Each row below holds a small network's activations on one input, seen along a few directions.
Each table varies a few parts of the input and shows all the possible inputs, shuffled.
Descriptions start from the smaller parts, as in this example, which fits no table here: line(6) and (point or line(9) or (values(3) and ring(5))).
Shared parts are said once, and a part with two or three values counts as separate values.

Other details of the inputs vary at random and push rows far along two fixed directions, the same in every table; ignore that.

Rows:
r1: [-12  -2   3 -19   9   3  -9   2  -8  -8  -4   5   2   3]
r2: [-31  10  -5   0   1 -17 -22  -6   1   5 -18   3  13  15]
r3: [ 20  13   5   8 -10  10  23   0   3  -8  20  25   6  13]
r4: [ 14  -2   2 -10  -7  -1  12   6  17  26 -13 -42 -19 -29]
r5: [ 24   7   6 -11   5  18   9  -7   2 -20  26  26  -2  12]
r6: [ 17 -13  -1 -20   4   0   2  28  -3  22  -3 -32 -22 -26]
r7: [22  6 -1  5 -3 11 15 -8  6 -6 22 33 -8 11]
r8: [-11  -5  -1  32  -5   1   1  -4   1 -11   2 -12  17 -15]
r9: [  8 -17  -8  16   6  13  -4  13  -2 -12  15  -5   6 -12]
r10: [  7   4   5   1  -8  -4  12  -2 -12   4  -5  -5  -1   2]
r11: [ -7   7   4   6  -3  -4 -10   0   6   7  -1  -2   4  10]
r12: [ 8  0  6  6 -5 -1 10 -4 -5  3 -2 -8  0  3]
r13: [ 12  -8   6 -29  10  12   1  24  -8  20   0 -35 -19 -27]
r14: [ 19  16   1  -3 -14   8  26  -2   1  -6  11  31   5  12]
r15: [ 24   1  -2  29  -9  20  25  -9  -8 -20  20  13  15   2]
r16: [-35   3   3   6  -6 -25 -11 -12  -1  -6 -22  -1  13   3]
r17: [-36  -4  -1   6   6 -16 -22   0 -11   3 -11  10   4   9]
r18: [ 11  -6  -5 -10   4   0  -4   3   9  -3   2   2  -9   3]
r19: [-24  -9  -1   3  10 -18 -35  -2   2  -9  -6   2   4  14]
r20: [-34 -15  -2  15  17   8 -32   2 -11 -20   3  -7  22  -1]
r21: [-31  -5   2 -11  16  -4 -32  -7   0 -11  -9   1   7  14]
r22: [ 12   0   6  -8  -9  -5  16  14   2  26 -10 -41 -16 -34]
r23: [-30   0   2   4  -2 -19 -14 -12 -11  -2 -26  -2  12  14]
r24: [-12   8   4   2  -5  -7  -3   7  -6   6  -4   2   6   6]
r25: [-14  -3  -4  -4   2  -4  -3   0  -3   7  -8  13  -4   1]
r26: [ 13  -5   7  -3  -6  -2  15  13   8  25  -7 -44 -15 -33]
r27: [ 12  -9  -4  13  -2  21   6  27   2  26   4 -45  -2 -34]
r28: [ 1 -6  0  3  3  4  4  5  0  8  6  6 -9 -3]
r29: [-11   2 -10  -6   6  -6  -7  -5   1   9  -7  11  -5   3]
r30: [ 10   8  -4  -6  -4  -4  10 -11  -2   7 -10  -4  -2   4]
r31: [-36 -15  -9  31  10   1 -26   1  -7  -6  -1   1  16  -2]
r32: [ 29  11   5   8 -11   6  21 -17   1 -10  13  19   0  17]
r33: [ 22  12  -2 -21   6  15  14  -8  -1 -18  18  30  -1  10]
r34: [ 7  6  6  7 -9 -7  7 -9 11  1  1 -7 -3 -5]
r35: [-31   5  -1   6   0 -13 -24  -6   7   3 -16   0  11  17]
r36: [ 13 -10  -5 -15   4  10   3  14  12  35  -7 -29 -28 -24]
r37: [ 26  -1   0   0   0   7  15   2   1 -20  23  29  -2  10]
r38: [-31   9  -3   4  -2 -26 -15 -17   4  -4 -21  -2  11   5]
r39: [ 20   3   7  -9   5  19  15  -2  -4 -22  26  26   1   9]
r40: [ 10   3   1  -1  -6   0   8 -11   4   5  -8  -7  -4   6]
r41: [ 28   7  -9 -12   0   3  15  -4   4 -17  15  32  -4  11]
r42: [ -6  -7  -4 -10   4  -9  -9   6  -3  -6  -7   7  -1   3]
Each input here is: line(6) and (point or ring(6)).
Changing only the line(6) part turns r18 into r40. The same change can be made to r9. Which row results?
Answer: r15
Changing only the line(6) part turns r21 into r36. The same change can be made to r5. Which row results?
Answer: r7
List by row number the other rows that have the line(6) part in common with r34.
Answer: r4, r8, r16, r22, r26, r38
Change only the line(6) part in r29. List by row number the other rows that result.
Answer: r2, r30, r33, r38, r41
A walk changes only the ring(6) part. It starts at r35 and steps to r2. List the rest of the walk in order.
Answer: r14, r24, r3, r11

Rows:
r43: [-17  -8  -3   3   7  -4 -14   7  -2   1  -3  -7   2  -8]
r44: [-12   3   3   3  -6 -17  -4  -7   0   8 -18 -14   1   0]
r45: [ 13  11  -2  18  -6  10  15 -16   4 -32  28  55  14  24]
r46: [-12  -4   1   7   4  -3 -14   0  -3   3  -6 -16   5  -1]
r47: [-24   6  -1  25   0  -7 -11 -21  -6 -31   8  44  25  35]
r48: [ 22   4   3 -17  -1  11  17   3   1   4   6  -2  -9  -7]
r49: [-11   3   2  -2   2  -9 -11  -7  -1   0  -8  -1   3  10]
r50: [-15  -8  -1   2   6  -1 -13   6  -7   2  -7 -11   5  -3]
r51: [-13  -5  -2  -9   5 -11 -13   4  -2   3 -10  -6  -2  -1]
r52: [ 19   2   1  -1  -4  16  16  10   1   6  13  -1  -5 -11]
r53: [-13  -2   2  14  -5 -11  -5  -4  -3   4 -13 -18   7  -5]
r54: [ 12   9   1  14  -4  11  18 -14  -7 -34  25  55  15  26]
r55: [24  1 -2  2 -3 14 16  6  2  5 11 -5 -4 -8]
r56: [-14  -7   1   2   6  -2 -13   3  -9   0  -6 -13   5  -3]
r57: [-12 -10  -2   4   7  -3 -16   1  -3  -1  -6 -13   2  -3]
r58: [ 14  20   2   4  -7   6  19 -23   3 -31  20  52  13  31]
r59: [-15   0   4   5   2   0 -10  -1  -3  -6  -2  -4  10   3]
r60: [ 27   3   2 -10  -3   6  14   2   7   6   7  -3 -13  -4]
r61: [ 14  16   0  25 -16   1  27 -22  -1 -32  18  48  19  24]
r62: [ 24   4   2 -12  -3   9  14   1  10   5   7  -3 -11  -6]
r63: [ 24  -4   1  -4   0  10  15   8  -1  -3  13  -5  -7 -13]
r64: [-14  -9  -2   2   6  -6 -14   7  -4  -1  -5 -10   3  -6]
r65: [-15   2   1   5  -6 -16  -4  -4   1  12 -17 -10  -1   0]
r66: [-12  -3  -2  -4   3 -10 -15   1   4   7 -11  -8  -2   3]
r67: [ 23   2   0 -11  -2   6  18   4   1  -2  11  14 -11  -1]
r68: [-25   4  -5  21   3  -5 -14 -20  -3 -35  10  48  23  30]
r69: [ 23   4   0  -8  -4   9  17   4   4  11   6   1 -12  -3]
r70: [-17  -3  -3   8   4  -1 -13   3   0   7  -5 -10   4  -4]
r71: [-15  -3   1   5   4  -1 -13   0   0   2  -6 -16   6  -3]
r72: [-14  -9  -1   9   4  -4 -16   4   2   5  -4 -10   1  -2]
r73: [ 23   2   0 -15   0  10  15   1   7   3   7  -2 -12  -8]
r74: [21 -1  2  1 -4 15 17 10 -1  6 12 -2 -6 -8]
r75: [-14  -3  -1  -9   5  -7 -13   3  -5   6 -12  -7   0   2]
r76: [-15   5   3   1  -5 -15  -4  -7   3   7 -18 -14   3  -2]
r77: [-23  10   2   5   3 -14 -11 -23  -3 -38   4  47  21  33]
r78: [-14 -11  -3   6   7  -2 -15   4  -2   3  -5  -9   0  -3]
r79: [ 25   1   2 -16  -1   5  15   5   1   1   7  -1 -13  -8]
r80: [-13   0   4  -7   2  -9 -13   1  -4   5 -11 -11   0   4]
r81: [-15  -2   2  -5   2  -8 -12   4  -3  10 -11  -7  -2   4]
r82: [ 24  -5  -4  -1  -1  15  14   7   2   1  11  -3  -8 -11]
r83: [-12  -5  -4  -7   6  -8 -15   1   1   5 -11  -7  -3   1]
r84: [-13   0  -1  -4   3  -8 -13   0   0   9 -12  -9   0   4]
r85: [ 23   8   0  -2 -13   0  25  -1   5  10  -1  -3  -8  -7]
r86: [-17   1   1  -6   2  -7 -13   4  -1  10 -10  -6  -1   1]
r87: [ 26   0   0 -13  -1   8  14   2   3   3   6  -2 -14  -6]
r88: [ 22   4  -2  -9  -3   8  14   5   9  10   8   3 -13  -7]
r89: [ 21   7  -1  -9  -3  10  16   4   6  12   7   2 -11  -6]
r90: [ 22   7   5 -15  -4  10  17   4   3   5   6  -3  -8  -6]
r91: [-15  -5   1   5   3  -2 -13   6  -5   3  -6 -12   6  -2]
r92: [-15  -4   0  -8   5  -7 -12   3  -5   8 -11  -5  -2   2]
r93: [-16  -3  -2  -9   6 -10 -14   5   0   5  -9  -3  -3  -3]
r94: [-15  -8  -1   2   7   0 -15   1   1  -2  -5 -13   3  -5]
r95: [ 20  -1  -1  -3  -1  17  16   9  -2   4  12   0  -6 -13]
r96: [ 20  10   0  -2 -13   1  25  -1   6  12   1   0  -9  -9]
r97: [-17  -2  -1  -9   5  -6 -13   3  -4   8 -10  -4  -1  -1]
r98: [-24   9   1  32  -9 -15  -3 -25  -5 -30   2  41  27  31]
r99: [-16   0   2  12  -5  -9  -4  -5   1   3 -12 -18   8  -7]
r100: [ 24   1   0  -8  -3   7  14   4   8  10   7   2 -14  -4]
r101: [-17  -1  -1  15  -5 -10  -5  -1   0   8 -11 -13   6  -8]
r102: [-15 -11  -1   4   6  -6 -14   7  -4   1  -4  -8   1  -5]
r103: [ 24   2   3 -15  -1   9  16   4  -3   4   5  -2 -11  -5]
r104: [ 21   0   2  -6   0  17  17   6  -1   0  11  -5  -4 -12]
r105: [-15  -4  -4  -6   6  -7 -15   1   2   7 -10  -4  -4  -1]
r106: [-14   0   1  -6   2  -8 -12   4  -3   7 -12  -9   1   3]
r107: [25 -2 -2  2 -3 13 14  7  6  4 12 -4 -7 -9]
r108: [-14  -5   4   4   3  -3 -13   4  -6   1  -6 -15   5  -1]
r109: [-16  -7   1   0   7  -4 -14   4  -2  -4  -4 -12   4  -8]
r110: [26 -2  1  1 -2 12 13  4  5  2 12 -7 -7 -9]
r111: [-13  -4  -3  -3   5  -8 -13  -3   0   0  -7   6  -2   8]
r112: [ 23   0   1  -1  -2  15  14   4   8   1  13  -7  -6 -11]
Changing only one part turns r43 into r63. The same change can be made to r105. Which row results?
Answer: r87
Changing only one part turns r67 into r93. The same change can be made to r47. Which row results?
Answer: r70
What do these inputs look like to the network?
Answer: values(2) and line(5) and (point or ring(6))
Change only the values(2) part in r53. List by row number the other rows that result.
Answer: r44
List by row number the other rows that have the line(5) part and the values(2) part in common with r75.
Answer: r51, r66, r83, r84, r85, r106
List by row number the other rows that have the line(5) part and the values(2) part in common with r48.
Answer: r58, r62, r73, r76, r77, r90
Change only the ring(6) part in r102. List by row number the other rows that result.
Answer: r47, r54, r72, r74, r78
Change only the values(2) part in r88. List by row number the other rows that result.
Answer: r45
